Each row below holds a small network's activations on one record, seen along a few directions.
Records have a field called T. Each example row is followed by its value.
Records without T are marked none.
Other fields move the rows too, some of them a lot.
In the rows, 500 means zero.
Random noise pushes rows far along 4 fixed directions. That doesn't count. These rows show it; they differ only by the noise:
[607 561 548 421 394 408 463 405 285 444 453 467 415 605 459 564 570 584
 466 466 602]
[814 293 449 703 560 617 435 767 634 468 465 491 367 421 541 587 676 575
 369 400 579]
[535 476 702 605 439 624 478 510 655 624 533 548 614 458 432 515 577 491
 579 497 532]
[487 452 483 614 581 630 462 602 680 541 552 579 533 446 493 438 499 487
 533 463 456]
[456 541 653 503 424 513 500 387 481 556 497 543 592 542 412 488 520 455
 604 466 531]
[550 619 367 345 469 356 438 413 203 356 472 473 321 643 508 509 488 631
 414 471 553]

[417 675 611 341 415 382 507 251 339 475 526 540 511 639 414 502 336 518
 571 526 520]
t5
[342 401 514 632 606 575 607 546 718 644 460 539 716 301 543 436 594 281
 622 438 376]
t1
[366 519 456 387 466 317 529 399 329 517 404 419 536 506 530 479 508 448
 577 513 481]
t7
[626 399 403 580 517 463 535 520 423 409 441 482 471 537 479 520 576 368
 528 358 516]
t2
[160 448 264 656 803 664 535 618 859 507 574 702 642 376 573 242 333 263
 629 411 254]
none
[369 641 581 607 577 764 487 621 904 614 746 628 597 452 409 373 300 604
 485 642 410]
t4
[882 442 610 466 236 456 471 469 253 425 411 377 323 558 466 738 708 715
 294 486 784]
t3
[584 461 509 602 506 593 461 596 614 533 558 512 517 450 502 520 606 559
 502 546 486]
t6
[587 431 622 608 463 551 526 506 594 538 510 544 613 476 436 522 518 370
 596 431 498]
t5
[391 589 819 493 281 568 551 344 562 658 547 528 697 522 370 529 572 505
 633 547 572]
t3
[430 480 330 555 602 523 449 623 599 472 547 552 468 426 522 416 387 453
 539 509 385]
t7
[400 589 694 461 387 484 539 406 505 685 487 465 739 442 482 533 611 455
 608 623 480]
t1
[417 577 623 415 406 471 464 435 440 573 533 491 517 551 512 516 486 558
 526 571 509]
t2
[454 440 510 570 616 596 521 542 703 503 578 614 577 483 440 407 356 384
 593 457 435]
t6
[799 399 746 639 346 620 465 618 671 613 429 423 473 404 527 696 749 615
 387 541 620]
none
[502 629 520 507 530 612 481 554 661 514 627 523 455 538 484 478 383 641
 430 578 513]
t4

Here are new rows. What is T for each?
[504 372 385 598 615 539 485 570 575 431 481 543 483 444 512 436 498 362
 553 416 454]
t6
[447 461 563 577 521 562 498 495 642 545 559 572 613 436 463 446 426 364
 617 498 424]
t5
[281 665 638 387 362 599 500 317 515 642 646 558 647 537 435 431 371 554
 566 643 495]
t3
[508 559 604 476 470 473 505 438 525 529 553 545 519 554 452 526 431 523
 516 516 528]
t5
[576 466 509 526 467 490 454 535 497 490 445 481 441 481 565 547 538 559
 440 504 506]
none
[676 395 805 585 348 623 487 545 550 659 512 465 545 470 443 609 637 507
 506 515 640]
t2
[413 641 528 414 452 467 485 442 482 528 527 518 515 544 509 497 522 546
 488 556 495]
none
[554 669 464 342 450 339 500 367 259 380 507 515 365 668 455 532 393 598
 440 491 566]
t5
